Here are a small network's activations along a few directions, averaged over the inputs that share one value of a field.
Related values have similar rows: they may be neighbours, one step apart, or belong to one group.
In the rows, zero is written as 500.
Strong random noise was added to every row along 10 fixed directions; ignore it. To show where, here is one row again and again, with new noise each time:
[523 586 406 620 726 503 441 372 457 688 373 609 505 415 463 291 473 383
 468 417 384 369 495 475 463 344]
[422 299 446 412 592 658 550 551 515 740 427 725 501 624 686 526 589 340
 626 554 506 467 575 601 278 559]
[496 475 486 515 589 493 406 540 679 553 296 460 592 443 575 370 437 522
 565 428 470 436 362 627 572 459]
[418 517 533 489 525 521 422 568 533 464 493 438 427 491 399 517 509 490
 535 460 388 522 401 697 500 487]
[656 407 511 657 357 574 334 639 661 402 655 447 471 730 408 526 527 567
 320 441 401 561 569 557 443 530]
[561 546 362 565 274 405 539 392 667 498 665 453 315 391 428 338 353 271
 314 294 510 602 746 310 769 412]
[512 488 630 626 417 541 524 581 425 303 707 423 546 688 393 615 559 469
 205 410 391 681 581 551 507 493]
[609 642 417 472 593 633 409 322 418 506 672 540 451 709 613 412 626 461
 335 546 504 533 584 323 435 515]
[418 569 429 355 478 475 578 492 591 385 426 421 584 458 564 663 448 470
 674 403 597 542 354 570 524 641]
[511 429 439 424 595 662 484 461 610 629 460 595 609 673 817 448 571 374
 502 475 587 518 551 471 446 603]
[303 631 542 336 662 629 361 498 637 489 438 348 512 511 671 493 553 385
 632 381 500 568 294 745 632 644]
[489 365 565 477 572 488 528 605 385 585 381 614 489 548 424 486 565 621
 543 709 434 422 453 625 363 371]


Values of FOZO:
pala: [476 683 639 633 669 529 518 544 261 507 676 467 546 644 244 742 649 440
 476 526 515 529 516 472 532 585]
nafu: [508 467 411 476 384 545 259 496 647 443 482 411 312 363 465 441 431 638
 648 470 362 420 422 579 383 556]
fab: [451 498 728 326 495 555 446 553 319 490 713 453 277 619 469 474 700 643
 434 866 508 624 544 467 603 463]
dirut: [320 244 641 435 517 513 583 717 497 621 395 590 479 471 460 615 501 459
 676 565 394 547 465 818 431 479]
topam: [458 460 504 425 516 523 607 547 644 648 445 523 630 572 743 508 512 281
 541 459 754 525 621 474 708 610]
vive: [495 164 488 242 239 513 622 543 652 470 456 595 425 399 796 439 460 620
 625 737 552 569 518 411 416 515]
zonab: [353 487 609 435 456 572 466 525 519 544 651 463 343 539 599 426 586 351
 380 504 441 620 569 652 565 482]
megad: [219 348 677 577 564 614 729 524 406 402 406 495 849 427 805 608 455 305
 373 182 411 684 482 716 453 604]
pir: [563 591 334 544 465 433 549 420 473 381 480 540 581 449 428 586 413 535
 533 408 456 457 398 453 273 495]
ler: [444 577 508 541 556 584 465 492 435 509 529 465 569 548 502 634 533 490
 568 408 558 446 505 520 444 664]
geg: [423 578 625 552 585 427 423 474 331 572 473 438 360 350 357 361 532 658
 505 600 446 429 404 622 577 374]
nav: [558 251 453 548 446 650 393 611 726 448 418 571 631 498 678 591 444 553
 635 383 396 476 396 575 164 679]
sivog: [599 339 492 677 443 562 516 608 472 554 540 639 591 605 484 654 507 450
 488 429 505 422 686 397 283 599]
FOZO is arranged as a line.
List every value one step from pala, in the order listed. -> fab, dirut
List every value one step from zonab, in the order listed. -> pir
List every value one step from nafu, in the order listed. -> ler, sivog
List every value one step from geg, in the order listed. -> megad
